These are the activations of a small network on made-up records, seen along a few directions, one row for each record.
After each row come some of the record's fields: U, S, W, L, H, E.
A field that a record lacks is left out.
Other fields move the rows too, some of them a lot.
In the rows, 500 means zero.
Strong random noise was added to every row along 6 fixed directions; ignore it. To show where, here is one row again and again, with new noise each time:
[368 502 520 428 385 614 379 596 457 319 532 440 451 587 547 701 717 461
 389 446 632 359 531]
[426 540 515 543 498 526 664 555 405 384 626 521 442 544 450 571 399 523
 503 383 568 555 622]
[409 539 546 503 502 457 614 454 478 474 560 469 519 553 509 530 489 587
 532 329 614 669 547]
[368 468 392 350 490 608 399 501 810 608 370 804 686 592 404 601 510 679
 592 506 486 503 419]
[671 408 588 597 434 510 476 624 312 419 574 430 322 394 515 502 416 373
 329 633 404 327 516]
[415 387 455 355 440 528 429 492 584 496 492 561 491 510 492 612 630 619
 486 492 571 460 440]
[511 321 327 329 489 538 471 522 693 643 487 831 526 447 354 528 344 638
 559 708 333 371 422]
[567 492 619 668 527 580 585 600 486 433 461 557 464 479 440 537 409 565
 457 377 544 582 527]

[610 402 648 590 498 398 615 393 398 517 527 235 355 394 548 423 573 568
 476 363 622 692 472] -> U=u2, S=s2, W=w2, L=l2, H=h1, E=e2
[336 351 303 153 417 336 549 349 478 580 774 541 396 456 478 564 471 639
 561 561 551 507 465] -> U=u1, S=s1, W=w3, L=l1, H=h3, E=e1
[530 432 449 371 459 510 251 467 671 650 426 690 570 465 447 499 417 560
 471 575 437 418 409] -> U=u2, S=s2, W=w3, L=l1, H=h2, E=e2
[540 773 609 717 487 634 330 637 512 450 422 573 616 602 496 513 344 303
 401 453 441 442 561] -> U=u1, S=s1, W=w2, L=l2, H=h2, E=e2
[439 487 403 357 472 407 483 447 430 512 577 393 500 515 582 485 614 411
 490 634 463 380 519] -> U=u2, S=s1, W=w1, L=l1
[531 471 468 523 525 453 545 555 438 497 525 492 485 471 550 496 507 437
 465 633 403 419 470] -> U=u1, S=s1, W=w4
[450 490 465 569 596 548 696 568 462 394 515 558 467 505 428 554 512 596
 536 375 600 552 592] -> W=w1, L=l1
[506 405 524 476 582 405 638 347 614 633 476 575 493 408 419 437 411 806
 621 278 639 804 457] -> U=u2, S=s2, W=w2, L=l2, H=h2, E=e2
[525 428 536 415 463 449 341 397 574 595 433 467 516 450 539 502 594 577
 466 443 570 554 399] -> U=u2, S=s2, W=w2, L=l2, H=h2, E=e2
[606 526 545 696 619 612 555 651 537 455 358 635 552 477 428 497 433 515
 476 473 459 476 529] -> U=u2, S=s2, W=w4
[326 515 421 325 480 413 450 383 541 524 476 372 598 587 617 535 798 527
 535 475 614 520 463] -> W=w4
[379 633 662 599 447 621 460 513 607 424 322 334 625 662 604 601 765 486
 511 311 632 644 482] -> W=w1, L=l2
[358 556 524 365 453 433 370 458 420 400 520 345 573 604 686 586 799 452
 452 450 623 467 479] -> U=u2, S=s2, W=w1, L=l2
[373 610 304 370 549 369 594 441 414 505 679 552 577 583 524 438 408 399
 598 616 403 441 596] -> U=u1, S=s2, W=w4
[655 269 428 441 471 510 375 573 471 517 539 601 306 309 433 537 485 549
 379 679 441 270 404] -> U=u1, S=s2, W=w2, L=l1, H=h2, E=e1
[673 427 529 594 493 543 457 612 397 459 466 431 400 412 520 479 525 356
 379 682 371 288 495] -> U=u2, S=s2, W=w1, L=l2
[554 319 390 350 475 361 529 443 378 541 600 365 373 389 565 452 618 460
 461 720 426 347 466] -> U=u2, S=s1, W=w4
[403 572 427 425 526 406 481 459 437 467 556 429 555 557 599 500 635 446
 501 501 535 467 521] -> U=u1, S=s2, W=w4
[410 634 516 507 467 513 545 469 441 417 526 306 558 629 584 496 639 354
 544 485 529 527 566] -> U=u2, S=s1, W=w1, L=l2
[415 539 397 371 473 484 436 584 394 412 607 519 519 556 572 586 543 350
 431 661 416 247 566] -> U=u2, S=s2, W=w1, L=l1
[611 427 454 554 558 497 564 538 499 549 554 675 411 382 371 473 284 585
 494 525 451 490 489] -> U=u1, S=s1, W=w2, L=l2, H=h2, E=e1
[475 446 588 612 515 556 796 519 477 418 559 431 380 485 415 535 435 630
 579 325 612 704 562] -> U=u2, S=s2, W=w2, L=l1, H=h1, E=e1
[553 470 502 406 471 409 341 412 541 631 515 581 516 432 485 452 367 556
 460 492 496 524 451] -> U=u2, S=s2, W=w3, L=l2, H=h3, E=e2
[635 231 470 493 518 487 540 468 578 599 469 539 335 313 416 472 522 693
 506 555 500 524 359] -> U=u1, S=s1, W=w2, L=l1, H=h1, E=e2
[599 337 432 422 443 464 601 491 502 614 595 514 396 403 444 433 340 463
 532 771 288 407 457] -> U=u2, S=s1, W=w2, L=l1, H=h1, E=e1
[604 583 555 675 507 668 493 595 654 565 364 672 584 530 359 466 283 474
 520 520 382 519 511] -> W=w2, L=l2, H=h2, E=e1
[652 639 578 719 577 326 748 528 135 439 689 281 407 447 574 310 245 237
 436 563 366 508 686] -> U=u2, S=s2, W=w4
[618 422 570 553 463 479 558 509 482 574 540 520 424 414 443 435 297 520
 475 551 422 545 474] -> U=u2, S=s1, W=w3, L=l1, H=h2, E=e1
[527 596 579 501 407 549 219 533 490 474 433 411 566 565 595 486 581 302
 391 591 453 351 472] -> U=u2, S=s1, W=w2, L=l1, H=h1, E=e2
[630 432 625 694 513 581 511 594 467 434 465 474 359 405 430 524 488 579
 405 373 606 560 460] -> U=u1, W=w3, L=l1, H=h2, E=e1
[319 561 383 435 505 475 689 491 360 345 700 438 427 583 500 554 547 473
 575 433 592 503 647] -> W=w1, L=l1
[416 611 620 555 525 417 663 370 521 539 517 356 600 587 552 479 511 578
 591 256 635 841 521] -> U=u2, S=s1, W=w2, L=l2, H=h1, E=e2
[605 414 403 311 464 311 283 364 552 764 520 640 548 379 517 359 313 503
 463 714 320 413 389] -> W=w2, L=l1, H=h3, E=e2
[645 348 541 576 627 386 697 476 435 555 496 547 448 356 480 394 397 647
 543 487 467 649 449] -> U=u2, S=s1, W=w1, L=l1
[581 378 526 585 506 603 655 566 465 414 560 579 279 375 327 555 317 630
 510 389 562 539 569] -> U=u2, S=s2, W=w2, L=l2, H=h3, E=e2
[562 417 539 523 537 497 546 486 605 591 395 541 531 452 500 478 483 583
 548 531 428 568 422] -> U=u2, S=s2, W=w1, L=l2
[435 515 423 385 389 514 511 462 420 451 699 478 398 538 435 500 332 390
 535 573 466 441 599] -> U=u2, S=s1, W=w3, L=l1, H=h2, E=e2
[543 485 544 574 564 560 440 568 556 480 349 528 562 489 522 528 639 545
 453 455 542 480 462] -> U=u2, S=s2, W=w1, L=l1
[599 754 633 665 514 561 275 571 510 511 400 628 684 572 512 428 280 334
 425 460 416 501 528] -> U=u1, S=s2, W=w2, L=l1, H=h3, E=e1
[608 606 531 693 520 553 681 591 351 423 575 444 444 518 454 401 274 279
 522 615 321 446 646] -> U=u2, S=s1, W=w1, L=l2
[538 612 499 509 400 546 417 580 372 432 618 431 440 535 505 498 374 243
 407 657 373 285 603] -> U=u2, S=s2, W=w2, L=l2, H=h2, E=e1
[421 530 406 482 554 452 807 507 318 390 795 579 352 482 358 533 233 573
 566 361 587 575 720] -> U=u2, S=s2, W=w2, L=l2, H=h2, E=e1
[435 518 460 475 503 592 544 588 542 453 550 744 507 514 372 611 305 584
 510 434 520 496 566] -> U=u2, S=s1, W=w2, L=l1, H=h3, E=e1
[421 433 429 340 474 390 448 376 469 508 597 421 461 493 555 499 638 559
 521 477 601 534 442] -> U=u1, S=s2, W=w2, L=l1, H=h1, E=e2
[513 347 556 382 437 317 445 418 323 470 542 185 387 420 716 509 834 482
 378 550 593 452 402] -> W=w4
[643 469 578 554 465 392 468 483 293 499 627 399 339 371 529 418 315 397
 381 519 456 457 552] -> U=u2, S=s2, W=w2, L=l1, H=h2, E=e2

Here are new rows. What are their fields?
[588 505 587 575 576 380 531 438 412 518 462 382 530 455 593 383 559 505
 491 442 532 615 473] -> U=u2, S=s2, W=w1, L=l1
[517 549 619 571 572 502 420 446 718 636 223 555 755 552 567 434 595 602
 570 420 504 709 349] -> U=u2, S=s1, W=w1, L=l1
[332 581 424 480 569 486 729 471 476 429 571 468 550 600 483 539 559 556
 611 361 615 625 621] -> U=u2, S=s1, W=w4
[619 477 452 559 531 513 515 644 344 425 553 519 414 429 490 481 405 329
 401 703 349 241 573] -> U=u2, S=s2, W=w4
[397 550 486 502 520 583 425 632 501 358 452 537 554 575 565 658 681 469
 436 474 557 384 495] -> U=u1, S=s2, W=w4
[503 595 465 578 473 714 428 667 534 389 409 557 568 612 462 564 533 294
 478 663 370 278 553] -> U=u2, S=s1, W=w1, L=l2
[551 573 557 640 646 443 646 431 611 642 361 546 675 511 491 367 423 603
 606 384 483 759 485] -> U=u2, S=s1, W=w1, L=l1
[656 173 476 339 593 228 495 253 578 762 398 468 479 273 565 323 669 802
 565 545 538 674 241] -> W=w1, L=l2
[637 501 582 723 602 597 604 619 493 455 385 547 490 455 440 485 447 510
 476 449 474 523 527] -> U=u2, S=s2, W=w1, L=l2
[622 636 588 571 433 426 344 512 371 556 540 412 519 492 575 375 330 255
 370 629 355 390 532] -> W=w2, L=l1, H=h2, E=e1
[412 652 390 441 514 371 551 410 468 588 653 509 589 581 518 412 335 401
 566 552 410 532 571] -> U=u1, S=s2, W=w2, L=l1, H=h1, E=e2
[489 378 478 476 551 414 611 520 381 430 576 427 389 418 563 559 631 577
 466 483 577 499 469] -> U=u1, S=s2, W=w4
[353 471 525 535 508 644 704 458 753 516 347 520 572 602 418 598 630 718
 693 313 613 770 465] -> W=w1, L=l2
[584 318 495 511 474 428 707 408 503 604 538 388 352 401 488 440 490 580
 581 593 407 612 428] -> W=w1, L=l2
[481 577 466 519 539 479 535 468 642 633 488 666 639 553 454 461 317 545
 587 517 388 603 476] -> U=u1, S=s2, W=w2, L=l2, H=h1, E=e2
[421 589 531 523 520 367 787 380 416 532 613 304 531 564 564 423 451 474
 620 434 504 730 581] -> U=u2, S=s1, W=w1, L=l2
[312 676 337 388 552 402 667 499 399 477 701 601 622 638 516 504 307 384
 586 565 388 457 678] -> U=u2, S=s2, W=w1, L=l1
[563 354 582 541 510 453 646 460 390 443 571 356 304 368 471 508 556 652
 468 343 680 637 503] -> U=u2, S=s1, W=w2, L=l1, H=h2, E=e1
[598 419 523 561 555 506 528 542 471 488 441 480 455 426 502 494 572 530
 459 512 499 462 475] -> U=u2, S=s2, W=w1, L=l2
[498 492 472 562 608 622 514 669 587 443 392 783 583 507 413 602 433 596
 490 475 475 423 515] -> U=u2, S=s2, W=w1, L=l1
[460 532 500 539 553 514 492 501 543 470 407 502 579 545 533 503 649 542
 530 433 573 556 462] -> W=w4
[378 534 326 435 621 522 672 553 515 453 579 736 550 548 384 564 391 593
 598 456 511 466 626] -> U=u2, S=s2, W=w1, L=l2
[587 534 525 579 460 570 522 640 414 447 589 568 435 489 440 511 273 356
 428 648 338 329 579] -> U=u2, S=s2, W=w2, L=l2, H=h1, E=e1
